Z_622: [ -1   0  -3   0 -52]
Z_662: [-2 -2 -2 -2  8]
Z_408: [ -1 -49 -49 -49 -49]
places Z_662: [-2] : 0 1 2 3
places Z_408: [-49] : 1 2 3 4
places Z_622: [0] : 1 3
places Z_622: [-52] : 4
places Z_662: [8] : 4
places Z_622: [-1] : 0
asked: [ -1 -49 -49 -49 -49] : Z_408

Z_440: [-35  51  44  49]
Z_824: [ 46  46 -36 -36]
Z_238: [-33 -33 -33 -33]
Z_237: [46 46 46 47]
Z_543: [46 46 49 46]
places Z_237: [46] : 0 1 2
places Z_238: [-33] : 0 1 2 3
places Z_824: [-36] : 2 3
places Z_543: [46] : 0 1 3

Z_977: [ -9  -9 -10 -10 -10 -10   4  -9]
Z_522: [  2  -7  -7  16  -1 -13   2 -20]
Z_365: [-6 22 -1 -1  5 12  3 11]
Z_774: [ 20 -10  -4 -10   1 -14   5 -16]
Z_232: [-8 24 -2  9 10 -1  4 29]
Z_318: [ -3  -3  -3 -15  -3 -14   5 -17]
Z_572: [ 22 -11  -1 -27   4 -13   5 -16]
Z_402: [-9 -9 -2 12  6 -9  4 -9]
places Z_977: [-10] : 2 3 4 5
places Z_318: [-3] : 0 1 2 4
places Z_402: [-9] : 0 1 5 7

Z_380: [ -4 -21 -33   9 -21 -18 -33]
Z_413: [  2 -25 -35  15  -5 -22 -36]
Z_157: [ 12   1 -23  18 -10  39   8]
Z_256: [ 17  -2 -24  -3 -13  36 -34]
Z_423: [ 23  11  11 -16 -17  -4  -4]
Z_342: [14 -6 -6 14 -6 48 -6]
Z_483: [-19 -25 -10  15  10 -50  -6]
Z_64: [ 15  -7   8 -30 -28   1 -39]
places Z_423: [-4] : 5 6
places Z_380: [-33] : 2 6
places Z_342: [-6] : 1 2 4 6

Z_647: [-13 -15  -1  -6 -20 -24  15   2 -19  25 -33   4 -20   9 -15]
Z_80: [-20   1  -9  -7 -15  17 -14   7  13 -25  -6 -18  10  -8   9]
Z_193: [ 13  -3 -18  -9 -26 -21  18 -17  16   2  11 -17  -1   0  -3]
Z_538: [-32   3   4 -14 -30 -27  20   5   1   6 -10  -2 -17  13   1]
Z_649: [ 12  -2  -7  -7 -21 -34  23   0 -10  49  13  18  26  17  -8]
Z_982: [ 20   5   5 -14 -12  -9  13 -13   7  -7  21   9  -3   0   6]
Z_469: [ 33  -8 -14  10  14 -12   4  -8 -27   5   6  -1  13 -12 -17]
Z_756: [-12 -11 -17 -13 -35  17 -11 -26  11 -13  17 -31  19 -12  17]
Z_54: [-18  -2  -7 -16   2   7  -2   7  -7  42  -6  19  -3  30 -10]
Z_429: [-38  -2  20   0  -6   3  11  -3 -15  -7   7 -12  -1 -12  -7]
Z_602: [-14   1   9  12  24  23 -23 -17  -8   8  51 -20  41  -8  -9]
places Z_647: [-15] : 1 14
places Z_756: [-11] : 1 6
places Z_756: [17] : 5 10 14
places Z_193: [-3] : 1 14

Z_463: [ 2 -7  2  2  3]
Z_111: [ 2 -5  8  2  1]
Z_498: [ 5 -7 11 -1 -2]
Z_940: [-27 -28 -27  -4 -27]
Z_674: [-8  3 -4  2  6]
Z_535: [-3 22  2  0 -2]
places Z_535: [-2] : 4
places Z_111: [-5] : 1
places Z_463: [3] : 4
places Z_940: [-27] : 0 2 4
places Z_940: [-28] : 1
places Z_535: [2] : 2
places Z_498: [-2] : 4

Z_745: [ 43  13 -12  43  43  43  42]
Z_249: [-42 -13 -42 -26 -37   7  20]
Z_752: [-32 -27   2 -43   6  28   8]
Z_493: [14 -1 19 16 16 -1 -1]
Z_386: [-37  16 -21 -35   5 -15  22]
places Z_493: [-1] : 1 5 6
places Z_745: [43] : 0 3 4 5
places Z_745: [13] : 1

Z_945: [ 26   1  13   8 -19   1   2 -24]
Z_269: [-23  -4  11 -33  13 -33  -4  15]
Z_383: [12 12  4 24 32 -4 -4 -4]
Z_333: [-3  0 -3  2 21 -7 12 -3]
Z_204: [-24  -2   2   3 -24   2  -7   3]
places Z_333: [0] : 1
places Z_333: [-3] : 0 2 7
places Z_383: [12] : 0 1
places Z_204: [-24] : 0 4
places Z_269: [-23] : 0
places Z_204: [2] : 2 5
places Z_269: [13] : 4

Z_56: [-36  -7  15 -36  17  -7  -7]
Z_461: [-36 -13 -15  14 -36  14 -36]
Z_482: [ -3  -3  -3 -35 -37 -37  32]
Z_932: [ 33  33  33 -15 -26 -15 -15]
Z_13: [ -9 -13 -15  14   9   9   6]
places Z_56: [-7] : 1 5 6
places Z_482: [-37] : 4 5
places Z_461: [-36] : 0 4 6
places Z_13: [9] : 4 5
places Z_932: [33] : 0 1 2

Z_874: [32 44 14 -1]
Z_526: [11 16 11 16]
Z_768: [-13  -6 -18  30]
Z_767: [ 17  18  -5 -19]
Z_206: [ -8  -7 -20 -20]
places Z_526: [16] : 1 3
places Z_206: [-20] : 2 3
places Z_206: [-8] : 0

Z_47: [-16  47 -18   5  -3   4  14 -27  -1   0  36  36  -8  10  13  16 -29 -11
   3  16 -12  -3 -25]
Z_782: [  8 -16  29   6 -28 -23 -37   5 -19  11  -7 -10   5 -27 -18  25   1 -25
   8 -34  -4 -23  33]
Z_534: [  0  -4  27   6 -25   3   0  13 -31  37 -21   9  12  -7   8  52   9   9
  10 -14  11 -37  18]
Z_133: [-13  -6  -8 -13   6 -13   0  -2  -3  11 -29   2  13   1   7  12  17   7
  -4 -12  15  18 -23]
Z_866: [-14  16  -2  -8   7 -22 -11 -17   4  -3   0   4  12 -20  13   7  18   1
   3 -12  -2   7   4]
Z_276: [ -1   0  12   6 -18  -7 -44   5  -7 -12  23  -5   5 -27 -27  -1 -17 -44
   6 -29 -17  -2  20]
Z_537: [ -2   7   8   7 -16 -34 -43   0   1 -16  30   0  -8 -25 -26  -5 -22 -49
   6 -27 -19   0  14]
Z_994: [-14  40  -9   4  -7  16  24 -22 -12  18  19  37  -1  15  22  34 -18  -8
   6  16  -1 -14 -21]
Z_517: [  6 -17   1 -16   7  -3  -7   2   5 -11  -3  -3   5  14  -4  10  10  -3
 -11   5  15  10  -9]
places Z_782: [5] : 7 12
places Z_517: [-11] : 9 18
places Z_276: [5] : 7 12
places Z_866: [4] : 8 11 22

Z_292: [-45  32  19 -44  41 -37 -45 -38]
Z_191: [-26  28 -43 -10 -38  41  42 -28]
Z_738: [ 42  42 -43  41  42 -38  42  42]
places Z_738: [42] : 0 1 4 6 7
places Z_292: [32] : 1
places Z_292: [-45] : 0 6
places Z_191: [-26] : 0
places Z_738: [41] : 3

Z_983: [  1  -2   0   0  -1  -9  -3  10  -6  -2 -12  -2   1   1   0   2   9  -5
 -12   4   5   1]
Z_76: [  1   4   0   0  -1  -9  -3  10  -6  -2  -2   6  -4   1 -11  -2  18   5
   1  -4  -7  -4]
Z_329: [ -3  -2   0   0  -1  -9  -3  10  -6  -2 -12   6  -4   1   6  11   4  -8
  -3   4  -1  -2]
places Z_983: [5] : 20
places Z_76: [-2] : 9 10 15

Z_84: [-19 -25 -40 -40 -40 -25 -25 -25]
Z_339: [-13  22 -41 -23  28 -12  18  -7]
Z_120: [  7  36   5  -1  33 -23  37  -5]
Z_2: [-10  20   4   3  30 -19  14   6]
Z_920: [  4  41  41  25  29 -12  19  -2]
Z_939: [ 21  42  18  20  35 -15  21  42]
Z_452: [ -6  -3 -17 -48   6  -7  21 -11]
Z_585: [-19  -1  -9 -40   8 -37  21 -11]
Z_288: [  3  13  10 -17 -12  -9  34 -23]
Z_42: [-3 27 -9  3 32 -9 33  4]
Z_91: [ 20   5  22 -34 -16   9  36 -23]
places Z_920: [4] : 0
places Z_84: [-40] : 2 3 4
places Z_939: [21] : 0 6

Z_798: [-14  -7  -6 -29 -20]
Z_871: [ 13 -31 -31 -15  13]
Z_459: [ 4  4 -3 -7  9]
Z_521: [16 16 12 16 39]
Z_85: [ 15  42  -2 -16   5]
places Z_521: [12] : 2
places Z_521: [16] : 0 1 3
places Z_459: [-7] : 3
places Z_85: [-2] : 2
places Z_871: [13] : 0 4

Z_87: [24  6  6  6]
Z_682: [50 50 51 46]
Z_15: [ 49 -23 -34 -23]
places Z_682: [50] : 0 1
places Z_87: [6] : 1 2 3
places Z_15: [-23] : 1 3
asked: [50 50 51 46] : Z_682

Z_219: [-18 -22 -11  -9 -22 -18  -8 -22 -10 -22 -17  -6 -14 -22 -22 -22 -17  -8
 -11  -7]
Z_422: [-18 -11 -11 -16  -7 -18 -21  -6 -10 -16 -17 -17 -16 -16 -11 -16 -17  -8
 -11  -7]
Z_322: [ -4 -27   4   4 -18 -26 -21 -21 -25 -21 -18 -17 -21 -12  -3 -21 -23 -28
 -10   3]
Z_561: [ -4 -27   4   4 -18 -26 -21 -16 -25 -29 -23 -17 -27  29   9  17  11  -4
 -21 -33]
places Z_322: [-21] : 6 7 9 12 15
places Z_219: [-22] : 1 4 7 9 13 14 15
places Z_219: [-10] : 8
places Z_561: [4] : 2 3
places Z_322: [-23] : 16
places Z_422: [-16] : 3 9 12 13 15

Z_828: [ -1  -1   4  -2   0  -5   5  -5  10   0   9   8   4   4  -3  -1  -1  -4
 -17 -28   1  31  21  10 -10  25  -1   7  10   4   0   4  -2 -18  -6  -5
  10   5   6  -4   0  10   3  19  -6  -2  -7  -4  -2 -12  10]
Z_201: [ 13  -4 -21  -6   0   3  -1  32   3   0  -1  -1  -1   2   4   0  -2 -16
  -9   0   4   5  -3 -12   9   2   5  20 -27   5   5  12 -15  20   5 -12
   4  -1 -12  -4   3  -5  15  10  -3   4 -13   6  -4  -9   2]
Z_258: [  5 -11  14   6   8   2   3 -14 -24  16   6   9   9   2   6  12 -10 -14
  -5   9   4  -4 -11  -1  14   0 -17   8 -30   2  -2   5   0   3 -19 -51
  -3  -2   9  -2  -9   1   0  -3 -11  15  -3  12   2  -1   6]
Z_26: [ -2  -2   3 -16  14  28 -10   9  10 -10   5  -2  -7 -13  -4   6 -12  -6
  21 -20   0   9   3  -1  11 -10   3  -1  -5   3   2   2 -10  -3   0   5
   4  -5  -5   4   2  -3  -3  13  -2  20  -8  -6   0   7  -4]
Z_658: [ -1  -1   4  -2   0  -3   5  -5  10   0   9   8   4   4  -3   0  16  -4
 -17 -28   1  31  21  10 -10  25  -1   7  10   1   0   4  10 -18 -17  -5
  -5   5   6  -4   0   0   0   2 -10  15   2  23   4  -5  -9]
places Z_26: [3] : 2 22 26 29
places Z_258: [14] : 2 24
places Z_258: [9] : 11 12 19 38
places Z_828: [-1] : 0 1 15 16 26
places Z_828: [3] : 42
places Z_658: [0] : 4 9 15 30 40 41 42
places Z_201: [-4] : 1 39 48

Z_643: [-17   9  17   0 -30  16   7  -7  -8  13   0 -25   8   7  13  -6  -5]
Z_705: [-14  -8   2 -17  40 -10  10  38   1 -11  -8  -8 -14 -50  38 -14  20]
Z_882: [-15  -8   1 -19  43  -9  16  40  -1  -9 -10 -12  -7 -48  38  -4  17]
Z_86: [-13 -10  -6  -4  21 -10 -10   7 -15   1  18  -7   3  22 -16  14  -6]
Z_883: [ -6  13  12  18 -34  16   7   2 -15   0   3 -22   3   8  29 -13   8]
places Z_86: [7] : 7
places Z_643: [17] : 2

Z_373: [-20  -7  -7 -16  16   4  -9 -14  -2 -14 -10   2  23   9   0   4   2  17
  16 -25   0  21  16  33   6   3  10   1   9 -13  27   1]
Z_992: [  1  55  45 -15  45   3  55   2  33   1   3  14 -11  55 -45 -25  14 -14
  25  -7  -3   4  22   8  -2 -34 -10  55   3  13 -35  14]
Z_274: [  7  14  17   2  13   1  13  -3  11  -9  11  34  -5 -11  -5  -4   2  -1
 -20  -4  -6   7   5 -22  28  24 -27  -5 -28  10  13 -10]
Z_949: [-16 -23   0 -20  28   7 -13 -14 -28  -2  -2  30  10  14  -3 -11  17  27
 -35  -5  -2 -17  17  15 -20 -24 -18  -9  13  -8  28  -2]
Z_644: [ -2 -29  51  -9 -13   2   1  -2  34   2  -6 -25 -12 -24 -43 -32  15 -15
  23  -2  -3   2  22  18   4 -28  -5  54   1  17 -37  -1]
Z_990: [  0 -15   1  15 -15 -18 -16 -26  14 -13 -29 -14  -9 -12 -15   5 -18   2
  -7  -4  -4  -7 -43  -9  12 -15  -3  -8 -26  16  -4 -17]
Z_746: [-17  -6   8   3 -16  -8 -11 -22  19   4 -31 -12   0 -33   3 -16  -9  -9
  22  -7  -1  -4 -20  18  13   2  16   3  23  12  -5 -18]
places Z_992: [-34] : 25
places Z_990: [-26] : 7 28
places Z_992: [14] : 11 16 31

Z_23: [-19  11  -1 -11  10  -6  24 -22 -23 -37  30  20   3 -35   5  43  38 -42
   4 -35  35  41 -28  -7]
Z_904: [ 28 -37  16  16  42   2  -7 -34 -31  42 -19  20 -14 -29 -14 -31   1 -33
   3 -28 -21  12   3  35]
Z_510: [-27  26  -7  24 -22 -16  33  42  23 -18 -12 -43 -22  26 -32  38 -41  -7
 -32  -1 -25  26  18  10]
Z_70: [  9  37 -29  16 -32 -29   1 -17 -26 -25 -25  19 -40  38 -38   8 -39   8
 -30  20  -9 -20  38 -18]
Z_385: [ 15  -3   1  28  28  42  16  15 -39 -23 -10  -9   2  43 -10 -37 -15 -13
  26 -21 -31 -10  26 -14]
Z_843: [ 33 -15  -8  -2 -24 -38   8   7 -39  -1 -16 -23 -15  24  13  -3 -33  28
  -1  36  33  25 -34  -8]
Z_704: [ 34 -40 -32   5 -34  34  35  20   0 -38  32  22 -11 -14 -32  40 -41 -12
 -11  34   6  40  38   2]
Z_50: [ 22   6 -33  -3   2  28  36 -14  -3  36 -33  20  43  -1 -36 -41 -11  13
  16 -15   5  34   0 -41]
Z_807: [  3  15   0  18 -17  42 -35 -24  17  32  17  24 -43   1 -12 -25 -30  13
  28  26  15  -3 -15 -24]
Z_165: [-26  25  38 -10   2   0 -44  33 -16 -15 -23 -18 -38  21  -6 -32 -20 -34
 -43  23  33 -20  26 -38]
Z_961: [-27  26  -1  24 -22 -16  42  42  23 -18 -12 -43  -1  26 -32  38 -41  -7
 -32  -1 -25  26  18  36]
Z_637: [-11  -4 -32  17  43  40   3  23 -32 -25  31  21  41  26  41 -28  16  -9
 -42   3  35  13 -37  -3]
places Z_385: [-10] : 10 14 21
places Z_50: [-33] : 2 10
places Z_704: [-11] : 12 18
places Z_385: [15] : 0 7
places Z_961: [42] : 6 7

Z_743: [-13 -11  50  32  14  12]
Z_826: [ -6  -4  -4  -6 -23  18]
Z_251: [-21  18  42  32 -21  18]
Z_507: [ -9 -10  42 -22   6   4]
Z_25: [-16  11  24  24  13  24]
Z_407: [-23 -29 -16   0  30  -4]
Z_344: [-23   3 -16   8 -17   3]
Z_495: [ 19 -37 -36 -21  -7 -20]
Z_170: [-23 -29  12   8  -3 -20]
places Z_251: [-21] : 0 4
places Z_344: [3] : 1 5
places Z_826: [-4] : 1 2
places Z_25: [13] : 4
places Z_25: [24] : 2 3 5

